Each row below holds a small network's activations on one input, seen along a few directions.
Each table varies a few parts of the input and shows all the possible inputs, shuffled.
A made-up example of a description, with smaller parts first: one of 8 places around a ring, together with either a single point or one of 11 places along a line or (one of 3 separate values, together with one of 6 places along a line).
Shared parts are said once, and a part with two or three values counts as separate values.

Other details of the inputs vary at random and push rows far along three fixed directions, the same in every table; ignore that.

Rows:
x1: 0, -60, -64, -31, 110, 104, 11, 97, 103, 92, 89, 87
x2: -42, 42, -75, -121, -36, 13, -56, 131, 38, 67, 73, 64
x3: -41, -2, -49, -24, -94, 24, 0, 107, 78, 125, 89, 99
x4: -45, -77, -147, -3, 0, 40, 90, 11, 76, 113, 134, 86
x5: -71, 52, -77, -131, -18, -96, 50, 67, -5, 93, 115, 46
x6: -102, 37, -44, -148, -42, 17, -24, -35, 12, 100, 109, 45
x7: -35, -4, 90, -82, 36, -58, 123, 64, 129, 146, 101, 3
x8: -8, -12, 93, -70, 19, 54, 14, 130, 174, 119, 55, 23
x9: -64, -35, -136, -116, 40, 63, 24, -91, 46, 53, 135, 95
x10: -263, -249, 267, 254, -169, 49, 236, 52, -485, -660, -172, -92
x11: -222, -244, 276, 259, -182, 82, 192, 90, -451, -696, -194, -32
x12: -66, 13, -124, -155, 103, 93, -70, 4, 74, 8, 61, 94
x13: -71, 45, -50, -41, -49, 35, -37, 148, 87, 112, 43, 72
x14: -219, -261, 176, 239, -21, 121, 174, 84, -404, -726, -211, -43
x15: 11, -34, 27, -15, -46, 59, 17, 102, 77, 148, 121, 99
x16: -106, 82, -50, -64, 2, -31, 4, 140, 51, 125, 45, 37
x17: -77, 80, -75, -144, 15, -53, -15, 124, 1, 79, 75, 30
x18: 9, -82, 0, -67, 130, 89, 45, 84, 186, 76, 69, 40
x19: -126, 127, -34, -184, 44, -6, -66, 40, 19, 64, 44, 44
x20: -185, -361, 328, 330, -27, 126, 333, -13, -304, -632, -151, -83
x21: -54, 49, 26, -56, 50, 3, 21, 134, 50, 149, 78, 35
x22: -91, 90, -35, -159, -8, 60, -108, 47, 57, 51, 43, 79
x23: -47, 173, 2, -166, -9, 121, -80, 25, 106, 10, 64, 29
x24: -42, 24, 93, -94, 69, -14, 57, 121, 138, 132, 58, -13
x25: -16, -66, 83, -60, -14, 8, 101, 50, 128, 168, 123, -11
x26: 729, 100, -150, -24, -124, -38, 11, -427, -298, 281, -974, -72
x27: -100, 55, -52, -51, -31, -75, 69, 83, 43, 139, 86, 53
x28: 687, 240, -114, -71, -58, -68, 105, -455, -269, 254, -920, -160
x29: -48, -28, -136, -40, 62, 71, -4, 103, 104, 69, 59, 87
x30: -29, -41, 17, -22, -34, 25, 65, 63, 42, 185, 142, 37
x31: 716, 152, -197, -60, 32, 78, 46, -417, -207, 177, -925, -115
x32: 22, -58, 93, -53, -25, 42, 52, 89, 163, 131, 101, 52
x33: -20, 127, 2, -151, -54, 112, -40, -16, 95, 23, 109, 57
x34: -120, 100, -37, -170, 10, -50, -2, -18, 12, 78, 86, 61
x35: -197, -339, 265, 365, -47, 143, 300, 1, -386, -616, -132, -36
x36: -60, 122, -7, -157, -42, 80, 4, -55, 61, 59, 129, -4
x37: -19, 12, 26, -32, -1, 70, -22, 143, 87, 136, 75, 71
x38: -83, 209, 3, -192, 40, 57, -38, 18, 70, 22, 66, -6
x39: -15, -79, -173, -80, 12, 19, 72, -5, 30, 67, 163, 79
x40: 301, 68, -53, 754, 226, -583, -849, -529, 234, -315, 423, -479
x41: -81, -9, -59, -31, -82, -9, 48, 68, 43, 161, 109, 38
x42: 287, 40, 70, 869, 213, -776, -854, -360, 197, -174, 408, -497
Each input here is: one of 6 places along a line, together with either one of 2 separate values or one of 5 places around a ring.
Q: The inputs of x2 and x37 match in every part but the place on the line of 6. If x11 is changed in the same way as x2 into x37, which row does it become?
A: x15
Q: Start at x25 and move only the place on the line of 6, one step at a time. The first step leads to x30. Which rows follow, in order?
A: x41, x10, x6, x36
Q: Change only the place on the line of 6 in x29. List by row number the other rows that result.
A: x1, x12, x14, x18, x31
Q: Change only the choice among 2 separate values in x20. List by row number the other rows that result.
A: x18
Q: Change only the place on the ring of 5 in x26. List by row number the other rows that result.
A: x6, x19, x22, x34
